A small network was shown many inputs. Here are its activations along a few directions, one row for each input.
Each table varies a few parts of the input and shows all the possible inputs, shuffled.
Descriptions start from the smaller parts, as in this example, which fits no table here: one of 4 places along a line, together with either a single point or one of 9 places along a line or (one of 3 separate values, together with one of 5 places around a ring).
Shared parts are said once, and a part with two or three values counts as separate values.
In the rows, zero is written as 128.

Other details of the inputs shift rows strongly along two fixed directions, in all tables alike. That doesn't count.
These rows show it; all are for the same input, with only those details redrawn:
[105  93 148 116 101 143 130 127 168 173 118 122 119  70]
[154 181 119 118 147 138 151 145 100 153 140 113 135 192]
[145 142 122 128 142 115 115 113  93 112 142 135 128 152]
[140 109 123 138 140  91  79  81  80  69 146 158 122 119]
[113 131 145 106 106 165 165 159 175 212 117 100 125 111]

Rows:
x1: [148 150 124 129 131 109 113 114  99 108 143 144 129 147]
x2: [150 147 124 124 142 116 113 114  93 114 142 139 129 149]
x3: [136 167 106 145 172 133 184 174 139 106 103  91 156 208]
x4: [100  60 150 126  98 120  95  96 156 131 122 144 113  38]
x5: [144 122 124 137 128  83  76  85  87  67 144 169 120 113]
x6: [156 181 117 114 136 144 142 144 102 150 148 119 129 186]
x7: [144 147 120 129 130 115 110 113  95 109 144 152 122 139]
x8: [ 90  82 136 142 122 133 156 153 206 124  79 109 136  77]
x9: [147 190 115 120 137 143 146 149  99 154 145 124 127 187]
x10: [119 139 146 101 105 163 162 161 176 215 114 107 123 105]
x11: [ 98 120 133 133 130 161 197 186 214 166  79  80 146 124]
x12: [104  99 148 120  90 138 131 130 174 169 119 126 119  71]
x13: [139 170 111 146 168 134 184 179 141 108  99  94 153 201]
x14: [140 107 119 135 130  97  72  81  80  67 154 161 117 117]
x15: [141 105 122 131 136  97  69  80  75  73 149 161 124 118]
x16: [118 136 146  96 100 170 153 160 172 218 118 108 123 107]
x17: [141 183 114 125 138 144 149 147  97 151 147 117 129 193]
x18: [135 163 109 149 171 136 186 178 140 104 103  89 156 206]
x19: [129 124 113 159 165 111 145 142 130  59 105 116 149 161]
x20: [104  62 150 117  94 128  85  96 151 136 125 149 115  37]
x21: [148 180 116 122 138 140 150 145 101 149 145 123 132 185]
x22: [153 186 119 121 137 131 150 147 107 149 142 118 136 189]
x23: [151 177 116 118 136 143 143 143 101 149 148 116 128 189]
x24: [143 144 120 131 132 117 112 111  93 106 147 149 126 142]
x25: [130 112 118 144 132  98  77  84  77  70 153 163 118 119]
x26: [147 188 116 122 139 145 148 147  98 152 147 121 130 190]
x27: [ 95  63 145 131  89 125  98  98 155 128 127 151 111  39]
x28: [ 93 113 135 140 129 164 202 192 214 162  78  76 146 128]
x29: [104  90 147 111  96 151 122 127 163 176 122 123 119  72]
x30: [120  90 110 170 163  84 108 105 116  16 108 139 142 132]
x31: [144 114 121 132 128  95  69  82  81  69 151 167 114 113]
x32: [102  61 150 124  99 120  94  97 156 132 123 145 114  37]
- What do these inputs look like to the network? => one of 4 places along a line, together with either one of 2 separate values or one of 6 places around a ring
- The inputs of x16 and x15 match in every part but the place on the line of 4. If x31 is changed in the same way as x16 into x15, which row does it become? => x14
- List by row number the other rows that have the place on the line of 4 in common with x23. => x4, x12, x17, x27, x28, x29, x30
- Which other rows does x11 become when the choice among 2 separate values takes its other values? List them by row number. => x19
